These are the activations of a small neural network, seen along a few directions. Each row is one input.
In each table, some parts of the input vary, and every possible input appears once, in random order.
A made-up example of a description, with smaller parts first: one of 8 places around a ring, together with either a single point or one of 11 places around a ring or (one of 3 separate values, together with one of 4 places along a line).
Shared parts are said once, and a part with two or three values counts as separate values.
In the rows, 128 means zero.

Rows:
R1: [140 116 179 121 140 156 112 120 135 159 180 176 157]
R2: [145 116  76 168  88 143 163 176 106 127 121  64 146]
R3: [166 112 196 133 123 174 139 146 142 163 156 162 161]
R4: [ 92 161 137  27 187  70 111  99 141 135 116 118  89]
R5: [175 139 110 111 114 129 144 223 143 131 155  84 154]
R6: [ 87 119 116 152 148 142 125  75 112  92 109 169 133]
R7: [ 62 119  74 123 145  87 108  84 103  97  53 138  88]
R8: [150  85 129 181 133 164 127  83 102 134 148 168 147]
R9: [135 183 118  89  91  62 128 183 170 136 133  79  92]
R10: [166  86 161 191 111 173 145 108 109 135 125 143 163]
R11: [106 141  79 163  71 108 134 148 111  99  89  76  69]
R12: [114 159 160  77 185 129 102  90 162 128 152 159 137]
Question: The inputs of R9 and R11 match in every part but one. If R5 is changed in the same way as R9 into R11, which row does it become?
Answer: R2
Question: Describe the family of inputs behind these rows.
Answer: one of 2 separate values, together with one of 6 places around a ring
Question: Change only the choice among 2 separate values in R10. List by row number the other rows that result.
Answer: R3

Rows:
R13: [136 131 104 132 113 129 135 169 128 126 126  99 133]
R14: [125 148  96  97 113  84 138 169 133 124 101  68 103]
R15: [ 81 182 115  62 130  49 102 128 157 118 102 111  63]
R16: [223  85 215 174 125 218 142 141 137 184 226 178 217]
R17: [110 185 104  83 107  73 129 169 158 118 114  70  82]
R18: [142 108 111 167 100 151 146 153 114 126 130 120 146]
R19: [120  88 137 187 132 166 125  63 102 121 110 176 140]
R20: [155  88 137 215  76 175 146 129 100 128 126 135 141]
R21: [132 144  94 119 114 107 138 171 131 116 115  90 119]
R22: [ 88 154 101  73 146  72 116 116 128 124  97 103  77]
R23: [ 95 147 100  95 151  94 115 109 132 108 111 122  98]
R24: [101 135 113 105 155 116 115 104 125 115 121 132 122]
R25: [107 113 119 141 153 137 124  84 110 114 118 152 138]
R26: [175  83 246 142 176 222 123  86 137 170 193 235 213]
Question: The inputs of R20 and R19 match in every part but one. If R14 is changed in the same way as R20 into R19, which row does it become?
Answer: R22
Question: Describe the family of inputs behind these rows.
Answer: one of 2 separate values, together with either a single point or one of 6 places along a line

Rows:
R27: [119 121  99 151  74 105 140 158 111 126  85  90  85]
R28: [ 79 155  65  91 153  81 126 119 123  97  88  87  87]
R29: [ 98 175  97  58 153  62 111 141 154 114 113  97  87]
R30: [156  85 148 180 126 166 138 100 100 145 135 155 159]
R31: [ 88 152  83 118 111  87 130 121 121 100  77  84  80]
R32: [109 176 113  84 118  68 117 143 155 114 104  92  79]
R33: [160  74 126 146 151 170 150 128  95 137 130 132 181]
R34: [110 124 209 105 177 154  94  49 140 140 149 225 129]
R35: [ 84 171  91  40 171  58 101 128 144 117 119 109  97]
R36: [166 120 153 107 153 157 145 164 136 152 155 131 177]
R37: [153 147 145 126 122 156 133 172 153 134 178 133 169]
R38: [153  89 109 143 152 169 151 153 101 120 134 122 187]
R39: [160 112 198 153 115 161 128 107 135 156 167 167 139]
R40: [ 67 151  57  68 173  75 118 110 116  99  94 101  96]
R41: [145 119  97 168 127 170 131 157 119 109 156 122 170]
R42: [ 88  99 162 158 169 162 104  31 118 113 113 221 147]
R43: [164 102 197 140 126 161 129 108 128 171 162 155 148]
R44: [119 160 124 116  87  79 128 155 145 126 104  88  80]
R45: [153 143 159 153  98 153 130 150 156 135 179 145 148]
R46: [104 137  97 144  85  96 133 140 113 117  80  86  79]
R47: [150  96 141 195 106 167 136  99 111 131 139 163 146]
R48: [170  98 171 111 153 162 138 131 127 173 149 136 170]
R49: [133 148 126 126  76  90 132 171 142 136 108  94  85]
R50: [145 119 104 191  97 165 130 137 127 110 153 137 148]
Question: The inputs of R35 and R40 match in every part but one. If R32 is changed in the same way as R35 into R40, which row does it become?
Answer: R31
Question: Describe the family of inputs behind these rows.
Answer: one of 2 separate values, together with either a single point or one of 5 places along a line or one of 6 places around a ring
Question: Change only the choice among 2 separate values in R38. List by row number the other rows that result.
Answer: R36
Question: Change only the place on the ring of 6 in R50. List by row number the other rows that result.
Answer: R30, R33, R38, R41, R47

Rows:
R51: [107 129 145  84 196 134 122  87 139 134 111 162 144]
R52: [ 77 150 144  63 153  43 101  89 139 137  97 133  57]
R53: [135  91 129 191 117 161 128  80 107 123 137 175 160]
R54: [166 140 199 108 142 169 115 156 154 172 209 177 171]
R55: [ 84 160 107  70 131  64 107 106 133 120 108 109  59]
R56: [134  99  93 141 144 140 129 146 107 129 134 127 171]
R57: [104 112 119 105 171 150 136 116 122 123 136 139 164]
R58: [159  98  98 148 117 152 152 175 109 132 134 116 154]
R59: [164 138 108 145  85 124 162 201 120 115 123  62 127]
R60: [183  91 176 218  53 183 152 142 113 171 143 111 146]
R61: [184 127 210 126 142 164 122 114 173 155 206 177 176]
R62: [163  93 137 215  92 178 150 117 105 139 144 154 135]
R63: [ 93 169  76 101 110  77 105 128 139 107 103  93  69]
R64: [102 104 166 156 143 165 120  63 112 113 130 192 143]
R65: [117 138  83 128 152 117 117 130 119 107 122  98 137]
R66: [ 97 173  74 123  88  82 128 167 156 101  97  75  67]
R67: [138 131  83 138 122 120 142 170 117 102 122  83 131]
R68: [ 95 116 192 127 166 150  87  53 131 117 105 220 119]
R69: [101 140 115  85 173 121 121  97 121 117 128 121 124]
R70: [113 181  91 126  53  69 146 205 150 115  91  61  91]
R71: [189  93 129 152  79 155 156 204 120 151 128  80 153]
R72: [108 142 142  66 186  98 117  72 130 138 106 150 117]
Question: Describe the family of inputs behind these rows.
Answer: either one of 2 separate values or (one of 4 places along a line, together with one of 5 places along a line)
